These are the activations of a small neural network, seen along a few directions. Each row is one input.
Each table varies a few parts of the input and shows all the possible inputs, shuffled.
A made-up example of a description, with smaller parts first: line(4) and (point or (values(2) and ring(5)) or line(11)).
Shared parts are said once, and a part with two or three values counts as separate values.
(in the rows, 128 means zero)

Other details of the inputs shift rows strongly along three fixed directions, in all tables alike. That doesn't count.

Table:
R1: [144 102 142 117 100 134 113 148 177  85  89 162 118]
R2: [156 156 123  92  70 134 154 147 165 135 137  38 117]
R3: [163 102 154 109 117 147 107 159 175 100 108 170 127]
R4: [101 169  90 133 131 109 182  85  56 211 200  59 153]
R5: [ 99 128  93 160 180  95 137  92  71 147 148 127 130]
R6: [160 181  58 116  83 138 178  77 110 143 162  84 159]
R7: [ 83 133  89 147 178 124 141 107  50 130 137 135 135]
R8: [ 58 129 173 139 146  95 116 149 125 110 105 137 127]
R9: [ 87 135 108 155 160 125 138 111  35 133 147 155 137]
R10: [172 135  81 124 138 167 115 114  89 105 134 164 129]
R11: [ 76 131 184 137 144 105 111 154 115 118 119 153 132]
R12: [150 117 158 115 100 136 101 148 179  93 113 176 131]
R13: [165 119  83 134 114 155 122 109 105 104 137 184 134]
R14: [153 134  64 123 129 148 103 100 108 117 130 133 109]
R15: [153 169 138 145  86 162 174 146 211 154 130  50 104]
R16: [ 61 158 159 114  92 101 193 150 109 162 142  37 141]
R17: [ 84 105 174 139 169  96 118 141 133 139  99 124 131]
R18: [ 84 110 185 135 160 116 106 161 111 135 114 128 126]
R19: [157 108 151 118 115 125 113 136 176  89  77 162 117]
R20: [179 122  90 132 146 155 110  95 104 126 130 158 137]
R21: [152 137 125  92  65 146 157 145 180 142 133  53 142]
R22: [160 127  65 126 138 165 108  99  97 104 120 135 122]
R23: [182 128  89 128 148 151 121 101 106 118 129 177 137]
R24: [156 140 120  97  67 129 157 142 180 139 145  55 127]
R25: [ 99 130 116 157 167 109 146  98  53 146 144 164 146]
R26: [158 100 149 110 111 138  85 145 182 116 117 157 109]
R27: [ 58 116 168 142 142  91 124 145 139 117 116 150 138]
R28: [181 151 140  98  80 129 153 134 167 153 149  68 130]
R29: [161 116 149 106 112 143  80 149 164 112 110 142  99]
R30: [ 68 102 164 137 158  99 131 157 133 127 110 141 135]
R31: [171  99 150 117 115 135  92 151 178 100 118 157 110]
R32: [151 119  62 128 123 144 110  96 123 124 140 143 118]
R33: [ 85 111 161 139 159  86 112 133 136 150 110 125 117]
R34: [172 133  84 128 134 151 107 110  96 112 146 142 112]
R35: [ 85 165 181 166 130 133 189 144 155 190 162  53 117]
R36: [172 127  71 129 148 146 126  92 113 108 117 163 134]
R37: [ 88 124 190 141 154  92 119 138 130 130 117 162 140]
R38: [ 81  95 182 138 156 112 112 156 128 141 124 140 137]
Each input here is: values(2) and (point or (values(3) and line(6))).
Question: Changing only the values(2) part turns R26 into R32. The same change can be made to R25. Which row results?
Answer: R19
Question: Change only the values(2) part in R18. List by row number the other rows that result.
Answer: R22
Question: Change only the values(2) part in R34. List by row number the other rows that result.
Answer: R2
Question: Change only the values(3) part in R25. List by row number the other rows that result.
Answer: R9, R13

Table:
R39: [108 135 148  66  52 120 175 171 139 137 138  60 172]
R40: [ 61  99 180 164 184  99  96 147 121 120 119 174 117]
R41: [169 150  61 126 118 156 136  89 122 120 133 131 133]
R42: [199 158  66 105 103 166 146  97 103 143 164  99 136]
R43: [155 137  67 143 122 156 128  99 109 117 149 143 114]
R44: [139 124 199 116 117 118 133 173 186 128 101 126 126]
R45: [170 125 180 109 100 147 108 171 190 104 102 138 108]
R46: [148  96  93 144 169 134  77 101 113 102 115 194 102]
R47: [132 110 183 110 117 114 112 167 183 118  90  96 109]
R48: [140 181 152  54  12 108 189 144 150 145 152  38 171]
R49: [146 105 104 155 160 154  86 111 106 100 118 208 112]
R50: [172 141  64 113 121 156 115  91 118 124 133 120 123]
R51: [ 40 140 135 162 171  88 177 114  68 171 146  87 146]
R52: [166 135  75 140 129 155 137  91 102 134 141 156 141]
R53: [ 83  97 173 157 177 113  95 151 131  96  86 167 102]
R54: [159 136  61 142 132 144 138  90 113 121 144 149 128]
R55: [111 119 166 135 135 129  97 160 164 102  90 146 108]
R56: [ 51 129 150 150 166  92 154 120  62 190 164  95 145]
R57: [166 106 165 104 108 130  91 155 202 110 106 130 112]
R58: [ 44 138 139 165 170  83 169 119  77 177 169 104 154]
Question: Describe the family of inputs behind these rows.
Answer: values(2) or (values(3) and line(6))
Question: Change only the line(6) part in R41. List by row number the other rows that result.
Answer: R44, R51, R52, R54, R58
Question: Change only the line(6) part in R42. List by row number the other rows that result.
Answer: R46, R47, R50, R56, R57
Question: List by row number the other inputs of the same sort as R48.
Answer: R39

Table:
R59: [ 92 121 147 105 126 113 115 143 140 166 133  92 127]
R60: [173 158  28 121  89 161 163  83  64 134 166  91 128]
R61: [126 151 139 104  81 126 166 151 124 160 149  35 134]
R62: [ 98 110 131 142 187  95 106 113  89 149 140 125 126]
R63: [222 135  86  92  78 190 112 124 151 113 112 108 118]
R64: [167 147  81 144 129 130 142  79  95 132 151 166 137]
R65: [ 70 104 145 146 202  88 102 118  89 158 118 146 123]
R66: [163 142 103  76  48 132 135 135 179 136 144  65 117]
R67: [154 118  93 159 171 127  94  83 103  87 113 230 129]
R68: [ 83 105 136 143 184 101  79 129  83 115 117 161 102]
R69: [126 129 166 114 130 105 152 156 150 143 131 104 133]
R70: [158 115  82 148 145 135 133  86  92 114 137 189 126]
R71: [176 158  81 139 129 167 119  88  76 125 165 153 142]
R72: [ 62 121 110 132 151  91 119 120  94 135 138 119 128]
R73: [196 150 151 107  79 134 140 130 182 133 132 117 139]
R74: [161  87 179 121 169 133  75 158 185  95  63 210 105]
R75: [118 120 182 116 117 123 124 165 136 138 122  78 124]
R76: [107 152 186 125 122 126 135 146 129 159 128 119 138]
R77: [105 117 148 105 113 106 110 150 152 137 138  96 118]
R78: [246 154  70  91  83 177 146 106 151 124 150 100 141]
R79: [187 104 165 116 106 136 115 149 186  99 104 167 119]
R80: [ 87 127 134 135 159 114 139 139  95 152 164 117 148]
R81: [144 173  54 139 120 159 148  71  72 114 149 141 153]
R82: [ 88 117 141 116 104 116 139 147 153 125 108  90 143]
R83: [ 86 164  95 131 136 111 200 105  82 161 153  68 164]
R84: [169 102 143 116 106 120 118 140 171 110  94 133 109]
R85: [147 114  75 209 222 174  88  81 118 137 122 195  80]
R86: [162 144  34 123 112 154 151  90  84 123 168 140 136]
R87: [104 146 154 118  86 122 175 144 121 149 146  88 130]
R88: [125 128 198 137 143 103 125 140 149 148 130 135 144]
R89: [110 101 173 120 126 118 111 161 148 138 129 102 134]
R90: [102  80 203 151 185 106  97 149 145 126  85 209 121]
R91: [158 143  43 131  93 158 161  81  83 134 176 142 144]
R92: [ 97 122 166 122 115 130 148 148 139 163 141 125 147]
R93: [ 99 115 150 119 124 122 132 147 128 165 132  93 142]
R94: [117 150 192 121 106 115 137 158 142 141 134 109 135]
R95: [160 133 130 156 125 166 117 131 232 102  86 110  81]
R96: [ 76 128 146 152 154 114 145 129  65 142 152 139 135]
R97: [122 119  78 154 161 156 112  94  74  77 108 202 129]
R98: [146 139  53 126 125 138 118  88  71 119 145 128 109]
R99: [ 81 123 138 146 171  88 154 129  89 147 138 139 130]
R100: [129 106 158 120 146 141  88 157 166  59  57 181 110]
R101: [ 77 124 137 143 134 113 155 129  89 157 168 130 149]
R102: [ 93  98 161 136 153 101 119 141 144 111  76 129 134]
R103: [201 134  81 107 104 170 108 132 146  64  99 166 112]
R104: [157 136  36 142 139 136 144  74  68 124 143 131 140]
R105: [ 88 162 104 134 112 118 212  96  88 169 160  71 170]
R106: [ 74 131 123 138 170 119 143 131  81 166 154 131 149]
R107: [114 107 197 134 142 129 107 162 136 113 115 156 123]
R108: [ 65 140 112 131 149  95 131 120  69 138 136  99 121]
R109: [162 128 109  95  61 142 135 146 177 113 119  86 133]
R110: [104 111 180 136 122 104 102 150 157 118 119 171 128]
R111: [115 142 127 102  98  90 159 125 136 167 146  55 122]
R112: [141 120 159 118 104 140 119 155 161  86  93 154 117]
R113: [105 102 164 131 138 112  97 162 138  89  79 147 111]
R114: [105 136 174 123 118 135 151 151 123 155 129 115 134]
R115: [221  90 104 125 143 160  72 111 148  84 102 182 110]
R116: [ 71 130 122 144 130 112 159 122  91 141 154 132 150]
R117: [ 87 128 152 111 115 115 142 159 162 115 108 110 143]
R118: [110 181 148 114  77 117 177 136 125 151 153  67 149]
R119: [118 164 128 162 120 137 171 133 186 161 141  44  94]
R120: [ 94 133 194 124 123 117 126 154 154 162 132 132 148]
R121: [185 106 185 126 139 138  78 140 196 104  76 209 118]
R122: [175 143  46 192 172 176 120  79 119 135 157 142  83]
R123: [ 88 129 153 115 117 104 144 165 148 122 125 112 137]
R124: [181 116 167 162 144 170  92 150 233 124 106 122  71]
R125: [ 89 148 131 104 107 115 137 134 129 127 112  65 127]
R126: [171 111 163 100  80 156 117 157 192 114 131 131 134]
R127: [ 92 110 170 109 128 105 101 155 149 144 138  91 124]
R128: [158 111 145 105 113 138 106 164 176  97 116 154 121]
R129: [184 120  87 142 146 153 129  88  95 122 151 174 138]
R130: [186 140  85 113  86 165 109 105 169  82 113 165 143]
R131: [217 176  76 102  48 173 148 101 139 119 151 113 131]
R132: [ 40 106 118 148 183  92  99 113  87 116 114 150 130]
R133: [128  75  88 163 193 132  62 107  81  89 116 226 116]
R134: [ 62  90 158 176 200  87 117 123  84 111 106 208 129]
R135: [123 116 168 117 129 115 140 146 147 168 112  89 135]
R136: [105 132 162 102 122 122 114 152 136 153 115  83 113]
R137: [ 54 121 129 153 167 106 132 124  70 123 110 121 136]
R138: [171 157 133 100  60 143 143 135 170 139 160 104 147]
R139: [209 127  87  98 109 172  75 114 138  93 121 131 104]
R140: [ 66 114 116 145 144  96 145 124  77 153 152 117 133]
R141: [144 125 170 123 115 121 117 136 192  97  79 157 137]
R142: [154 132  77 142 171 158 109 106  63 110 145 168 126]
R143: [ 96 169 102 121 110 118 190 126  71 163 171  67 136]
R144: [166 154  35 132 135 141 161  84  77 122 153 135 143]
R145: [ 92 125 148 120  99 127 153 142 156 121 121 116 151]
R146: [152 124  54 132 151 121 107  83  96 106 123 155 119]
R147: [131 137 142 101 109 100 142 135 148 157 142  62 124]
R148: [184 124 132 101  89 130 137 138 167 133 123  85 128]
R149: [158 142 139 107  73 137 122 142 183 103 126 137 139]
R150: [ 76 133 134 144 173 110 138 136  63 136 146 131 129]
R151: [178 117 170 115 102 147  82 149 188 101 124 168 133]
R152: [110 160 118  94  82 106 174 121 150 157 130  25 145]
R153: [ 93 102 188 134 182 120  93 166 126 117  86 180 112]
R154: [ 65 126 137 212 200 113 140 116 122 163 140 129  77]
Question: Changing only one part turns R101 into R91. The same change can be made to R77. Which row results?
Answer: R66
Question: Changing only one part turns R117 into R86. The same change can be made to R81. Which row results?
Answer: R131
Question: Changing only one part turns R60 into R61. The same change can be made to R99. Which row results?
Answer: R69
Question: Describe the family of inputs behind these rows.
Answer: line(6) and (point or (values(3) and line(5)))
Question: Change only the line(6) part in R124. List by row number the other rows that result.
Answer: R85, R95, R119, R122, R154
Question: Change only the line(5) part in R134. List by row number the other rows that result.
Answer: R67, R104, R144, R146
Question: Change only the line(5) part in R115. List by row number the other rows that result.
Answer: R62, R78, R88, R129

Table:
R155: [116  96 149 173 202 118  65 123 115  66  73 251 103]
R156: [121 141 171 139 105 138 148 150 183 142 129 110 121]
R157: [ 37 140 180 144 165  58 158 131  88 184 147  88 146]
R158: [160 109  90  99 100 127 106 116 145  94 115 157 133]
R159: [122 137  74 164 167 151 122  92  61 149 178 158 129]
R160: [128 133 162  91  92 134 132 161 136 131 121  93 139]
R161: [ 77  97 183 158 181 106  89 166 185 128  77  94  64]
R162: [150 114 101 117 103 142 110 128 148  67 101 177 126]
R163: [162 125 112 119 117 157 113 127 144  78  94 167 131]
R164: [150 125 164 109 105 115 150 145 180 158 126  83 134]
R165: [145 136 165 104  98 133 153 161 155 155 144  73 131]
R166: [178 117 101 101 114 145 105 115 144 100 103 153 137]
R167: [164 158  50 143 115 152 157  73 105 169 188 101 141]
R168: [151 150  40 104  85 151 147  95  62 129 175 110 149]
R169: [ 44 124 138 187 206  96 162 111  48 164 148 145 139]
R170: [142 144 170  97  91 124 131 156 149 136 129  90 125]
Question: Describe the family of inputs behind these rows.
Answer: point or (values(3) and line(5))
Question: Change only the line(5) part in R158. List by row number the other rows that result.
Answer: R157, R164, R166, R167
